Each row below holds a small network's activations on one input, seen along a few directions.
In each table, some parts of the input vary, and every possible input appears once, in random order.
A made-up example of a description, with smaller parts first: line(6) and (point or ring(9) or (values(3) and ring(8))).
Shared parts are said once, and a part with two or three values counts as separate values.
(in the rows, 128 means zero)

Other details of the inputs vary at random and push rows far along two fixed directions, the same in every table; ignore that.

Table:
x1: [146  98  98 140 132 163 100 144 121 117 104 147]
x2: [156 119  89 156 125 173  95 135 118 145 105 145]
x3: [152 118  88 164 119 122 127 122 137 120 136 144]
x4: [ 83 176 226  91 144  45 182 127 117 126 203  84]
x5: [113  89  93 138  85  73 137 107 130  91 123 152]
x6: [108 142 158 116 142  89 151 134 129 110 164 106]
x7: [153 112  91 148 132 183  91 142 118 138  98 144]
x8: [140 170 163 109 152 195 116 131 128 189 111 113]
x9: [108 150 156 122 134  91 144 126 119 128 159 104]
x10: [116 136 173 105 151 114 142 143 123 119 152 114]
x11: [132 110  86 137 123 131 128 123 152 105 112 135]
x12: [144 117  93 149 110 123 133 111 145 125 121 145]
x13: [120 119  87 148 100  88 139 106 140 108 127 129]
x14: [119 158 158 119 128 106 155 115 139 141 151 112]
x15: [154 104  96 146 130 171  98 139 121 131 105 151]
x16: [115 131 178  89 137 143 130 136 117 140 119 125]
x17: [132 153 181  90 156 205 107 147 113 178  99 118]
x18: [161 131  79 169 131 152 118 126 143 133 127 136]
x19: [144 171 167 110 156 190 126 132 139 182 122 116]
x20: [112 182 241  93 145 108 155 131  96 176 179 103]
x21: [126 107  79 152 121 110 119 128 133  95 124 128]
x22: [144 161 174 105 149 180 128 130 132 180 124 126]
x23: [125  96  99 127 122 119 130 127 145  93 112 140]
x24: [146 118  89 145 144 172 100 142 131 123 104 127]
x25: [118 142 175  95 140 129 143 129 133 140 136 122]
x26: [112  80  90 132  92  83 131 115 132  82 115 152]
x27: [116 136 166 112 141 100 145 136 123 119 160 119]
x28: [170 129  88 135 156 249  80 143 141 167  64 135]
x29: [104 139 163 110 147  90 150 139 129 103 161 103]
x30: [132 109  92 131 132 142 124 129 150 104 106 130]
x31: [109  90  88 148  74  43 150  98 131  81 136 149]
x32: [142 110  95 132 121 179  98 131 127 140  84 146]
x33: [129 145 175 116 135 133 128 134 106 154 147 128]
x34: [ 91 138 158 100 124  82 151 120 129 114 142 105]
x35: [146 157 179 105 169 215  98 160 104 181 111 117]
x36: [ 94  95  89 146  71  25 154  99 127  75 139 138]
x37: [126 108  86 162  98  82 128 117 119 103 136 139]
x38: [144 106  83 159 118 113 125 125 137 105 134 146]
x39: [115 160 160 128 132  94 146 123 119 139 162 104]
x40: [123 107  93 138  99 117 120 116 126 118 107 144]
Each input here is: values(2) and line(4) and ring(5).
Question: Changing only the values(2) part turns x15 into x26. The same change can be made to x7. Which row results?
Answer: x32
Question: Changing only the values(2) part turns x1 into x16. The same change can be made to x9. Which row results?
Answer: x8
Question: Which other rows does x38 become when the values(2) part takes its other values? List them by row number.
Answer: x22
Question: Which other rows does x20 become when the ring(5) part takes its other values? List them by row number.
Answer: x3, x18, x37, x39
Question: Which other rows does x19 become when the values(2) part takes its other values? List them by row number.
Answer: x4
Question: Which other rows does x36 become when the line(4) part takes its other values? List them by row number.
Answer: x17, x32, x40
